A small network was trained on made-up records. Each row is its average activation on records with the value named, seen along a few directions.
Related values have similar rows: they may be neighbours, one step apart, or belong to one group.
In the rows, 500 means zero.
Random noise pushes rows far along 23 fixed directions. That doesn't count. These rows show it; they differ only by the noise:
[611 533 381 791 456 294 443 610 301 491 463 516 427 516 800 746 534 556
 533 740 471 476 578 460 511 493 478 612 307 178 455 633 771 466 616]
[511 649 640 410 502 688 510 541 507 574 475 497 478 427 380 458 490 401
 424 535 417 446 376 446 498 415 467 412 509 421 521 536 343 483 653]
[474 433 516 391 523 352 611 405 497 351 503 511 490 344 512 501 358 218
 649 483 502 373 728 478 485 503 517 208 475 688 481 538 731 502 313]
[420 583 594 465 521 506 537 338 549 500 632 421 357 567 414 489 603 596
 412 414 418 347 240 431 471 428 448 528 352 424 445 406 498 663 579]
[486 617 647 515 626 507 570 489 434 504 346 570 516 375 451 589 560 472
 575 602 579 463 570 430 548 664 504 469 658 534 489 580 427 410 574]
[631 573 620 450 518 610 530 373 498 370 474 417 617 488 377 560 434 448
 623 501 602 444 451 662 499 398 486 504 429 652 563 682 298 581 516]
[456 451 531 484 466 407 516 503 263 359 541 453 287 504 479 541 544 600
 668 492 509 358 469 616 538 411 664 661 312 690 542 541 619 382 351]
[464 561 687 274 609 473 371 541 672 560 515 465 522 634 358 306 293 574
 554 530 712 482 489 335 503 912 402 408 343 367 419 398 422 539 510]
[405 502 489 328 420 401 601 634 384 465 514 353 498 654 569 631 403 462
 601 605 527 384 564 414 691 521 610 586 399 638 485 393 538 462 475]
[684 539 497 552 430 488 579 555 543 481 454 544 443 391 515 497 399 541
 404 545 556 430 551 531 510 578 588 499 478 357 427 328 680 327 479]
[360 401 380 418 518 429 483 552 707 388 569 545 313 677 491 485 573 487
 400 442 456 428 448 277 579 715 491 433 639 545 491 352 577 453 663]
[540 765 703 363 584 547 696 465 695 455 501 470 437 623 481 443 363 386
 316 494 553 432 418 235 497 419 231 273 477 404 482 370 645 410 588]
[384 462 446 663 458 601 499 479 656 445 419 551 566 576 367 446 547 357
 424 591 361 297 579 548 400 651 515 256 606 484 525 311 525 404 477]
[532 390 430 616 476 447 542 549 515 521 484 583 519 385 607 468 564 373
 463 482 352 580 550 544 676 424 549 483 447 605 411 573 449 568 552]
[779 725 579 516 476 655 557 572 324 670 435 565 367 264 454 479 426 497
 429 584 368 370 479 385 324 417 627 368 596 311 544 505 692 429 323]
[268 485 659 488 692 447 640 409 545 499 631 591 424 447 398 584 395 404
 588 411 699 299 750 377 458 471 478 554 548 570 573 385 633 501 523]
[508 487 491 473 467 420 477 407 625 451 564 495 478 606 539 354 497 579
 450 358 383 570 412 463 547 463 510 478 392 651 408 494 485 496 339]
[334 412 385 471 533 583 586 511 451 491 450 457 412 472 448 554 593 378
 491 473 608 455 466 482 387 491 461 441 630 537 578 429 576 602 598]
[391 502 408 537 508 656 554 413 546 507 441 228 658 676 414 579 352 296
 483 552 512 346 594 369 258 437 497 433 429 375 593 495 349 690 536]
[353 468 408 383 529 266 365 555 357 462 565 517 497 662 639 600 656 517
 678 708 356 621 455 408 531 476 484 584 316 444 566 703 475 412 490]
[347 605 649 631 526 352 242 486 434 556 683 611 553 694 616 552 448 716
 668 590 422 516 623 511 522 492 438 571 404 479 543 527 590 413 244]
[356 479 577 328 266 402 577 423 679 489 501 567 553 623 408 506 504 263
 392 406 499 461 600 482 550 449 404 479 372 653 579 394 471 297 450]
[559 621 535 612 474 495 432 430 688 497 539 746 621 753 515 386 647 633
 491 551 495 614 163 488 529 477 413 388 355 612 456 549 435 544 457]
[338 516 613 654 608 635 542 572 596 529 462 485 734 478 397 671 472 578
 527 460 757 400 537 409 568 621 400 525 720 501 492 460 540 663 587]
[586 514 569 359 369 463 334 671 409 620 706 681 261 321 567 491 371 572
 503 292 508 463 594 605 561 403 443 564 608 577 524 543 820 428 455]


H, 25 values:
h22: [659 543 521 511 503 456 525 509 295 508 419 508 173 481 526 342 425 534
 555 569 575 417 419 497 440 601 740 523 231 484 433 490 493 459 519]
h1: [692 544 365 675 514 429 631 505 662 295 459 549 728 744 567 609 569 654
 519 575 506 337 399 537 538 541 486 506 557 618 416 590 673 423 558]
h17: [662 423 428 460 434 388 580 484 632 445 637 623 519 530 599 432 540 627
 456 302 607 620 370 736 601 303 415 671 387 700 429 500 627 506 511]
h6: [305 354 642 550 629 573 379 555 529 491 615 387 543 539 405 353 473 659
 522 388 561 605 538 631 639 540 369 606 482 505 543 383 424 590 387]
h15: [763 574 563 565 417 510 407 465 583 414 483 511 565 645 423 501 502 502
 481 538 296 373 630 623 511 547 418 511 520 583 604 680 407 358 408]
h10: [428 547 647 385 680 613 560 674 624 470 512 530 605 603 261 383 459 509
 528 476 598 276 408 381 500 600 339 399 532 526 517 569 572 490 623]
h4: [563 630 527 451 577 508 678 492 440 534 437 333 591 726 449 533 485 608
 528 538 557 228 498 563 414 559 393 526 504 581 466 410 655 564 438]
h12: [427 329 387 533 428 430 260 547 523 475 566 467 544 456 575 657 548 608
 543 449 511 608 622 597 616 682 458 563 738 475 531 499 531 606 514]
h20: [447 602 513 355 404 543 557 389 416 552 321 383 558 388 474 458 400 369
 481 378 564 438 589 587 285 527 430 315 630 574 408 531 541 441 465]
h24: [416 389 639 349 484 545 422 590 492 419 593 448 377 342 421 433 357 379
 509 458 696 580 557 627 547 453 350 509 360 329 589 437 527 424 631]
h16: [445 405 347 558 524 485 408 528 641 443 637 609 481 598 540 436 359 436
 526 416 479 394 557 439 403 432 600 425 479 535 454 577 543 513 665]
h25: [450 422 426 490 600 582 551 783 389 397 478 365 456 467 519 538 393 615
 526 522 568 495 530 312 561 389 635 668 526 423 528 546 619 299 552]
h21: [670 537 497 374 492 586 399 737 419 547 455 307 658 567 496 565 382 547
 543 655 467 610 505 375 572 531 491 577 455 332 609 657 399 528 407]
h14: [387 452 641 513 592 558 552 435 496 523 525 475 487 366 386 442 470 440
 506 423 522 501 644 520 499 467 510 463 591 551 592 393 474 493 343]
h3: [538 574 508 338 282 558 531 596 476 542 432 529 572 556 458 613 519 389
 472 559 504 502 362 287 626 489 644 472 537 583 557 555 350 442 565]
h9: [259 491 395 360 678 521 606 308 478 525 437 402 609 448 534 413 442 286
 631 650 482 549 592 530 328 562 552 222 647 522 384 321 320 615 528]
h5: [799 432 401 428 512 450 526 547 509 444 361 564 543 541 450 505 563 436
 545 670 685 580 515 563 439 717 415 457 468 422 639 597 553 480 513]
h11: [663 494 457 571 565 565 587 629 330 565 425 207 383 597 624 345 413 606
 390 487 425 577 501 626 626 433 474 685 334 474 381 402 402 634 551]
h8: [582 364 346 537 534 720 491 578 429 356 450 337 412 454 399 608 485 391
 527 664 518 486 483 515 476 540 703 481 653 409 684 432 321 629 619]
h23: [655 591 670 554 552 481 598 465 490 672 495 597 587 345 468 548 514 602
 471 427 590 454 554 565 569 525 467 678 542 503 441 532 466 615 524]
h19: [519 514 578 564 574 449 499 360 448 328 478 636 415 381 483 610 670 551
 609 606 510 526 475 656 601 598 594 538 653 574 536 521 339 386 613]
h18: [659 470 454 591 613 485 553 416 473 344 529 406 402 535 417 580 598 534
 528 573 387 245 471 566 497 541 531 589 462 427 511 571 467 598 691]
h2: [523 471 490 528 358 480 494 447 540 663 442 643 593 495 370 475 578 413
 468 465 435 349 587 594 401 643 516 491 517 567 503 479 454 540 466]
h13: [457 512 544 462 493 500 277 540 564 487 638 538 459 615 467 554 457 659
 540 526 472 490 490 439 590 644 577 577 582 444 535 460 382 490 574]
h7: [365 456 305 378 447 521 711 585 673 421 409 466 519 447 428 509 581 379
 298 511 431 369 446 275 330 539 530 363 666 268 453 302 746 214 639]
H is arranged as a network in which each value has 4 neighbours.
Name the neighbours of h3, in listed order.
Answer: h6, h20, h5, h18
Name the neighbours of h15, in listed order.
Answer: h25, h21, h9, h7
Name the neighbours of h13, in listed order.
Answer: h12, h16, h11, h8
Name the neighbours of h14, in listed order.
Answer: h22, h1, h17, h4
A value of H combines one of 5 hidden first parts with one of 5 second parts; all combinations occur once.
Changing only the second part turns h19 into h17. h11 has the same second part as h19; what does that change turn h11 into?
Answer: h12
Changing only the second part turns h23 into h7. h16 has the same second part as h23; what does that change turn h16 into?
Answer: h5
Changing only the second part turns h15 into h9. h1 has the same second part as h15; what does that change turn h1 into?
Answer: h6
Changing only the second part turns h8 into h2. h22 has the same second part as h8; what does that change turn h22 into?
Answer: h10

E, 9 values:
e4: [ 75 545 569 521 444 497 332 692 385 527 444 318 674 848 523 642 564 689
 530 769 645 681 507 508 510 538 267 711 349 208 643 280 479 229 436]
e5: [518 801 674 591 538 429 434 640 216 775 312 731 453 617 555 536 829 914
 591 835 481 448 318 587 640 941 550 636 615 482 382 373 478 331 498]
e9: [689 621 568 792 896 692 614 472 365 336 360 189 503 785 338 504 145 694
 699 460 640 158 749 132 225 502 729 630 500 648 619 756 500 579 182]
e8: [752 436 336 652 430 323 459 519 490 352 288 410 686 372 713 622 586 506
 434 586 291 827 611 274 498 504 497 491 592 286 533 860 563 282 252]
e6: [533 580 544 497 730 279 905 341 473 246 297 207 358 740 664 701 556 337
 462 832 606 530 673 434 743 641 342 622 329 458 500 254 365 386 696]
e3: [200 616 439 687 164 700 212 451 530 528 425 621 563 431 587 422 493 720
 429 322 634 770 109 547 220 281 654 395 502 444 374 511 508 231 405]
e1: [729 394 525 110 526 590 860 596 487 454 470 581 621 252 255 543 436 159
 616 500 929 436 423 609 528 255 485 501 340 669 661 639 529 613 725]
e2: [373 310 505 581 860 749 632 802 393 362 479 455 541 592 246 316 656 646
 618 482 618 470 420 692 526 374 409 653 617 700 681 522 549 424 482]
e7: [594 371 429 145 450 356 345 338 598 365 726 469 178 383 574 448 419  62
 428 585 378 712 585 600 393 400 303 337 260 125 706 557 357 511 772]
E is arranged as a 3 by 3 grid.
Name the neighbours of e6, in listed order.
Answer: e4, e3
Name the neighbours of e1, in listed order.
Answer: e5, e9, e2
A value of E combines one of 3 hidden first parts with one of 3 second parts; all combinations occur once.
Changing only the second part turns e3 into e7. e5 has the same second part as e3; what does that change turn e5 into?
Answer: e8
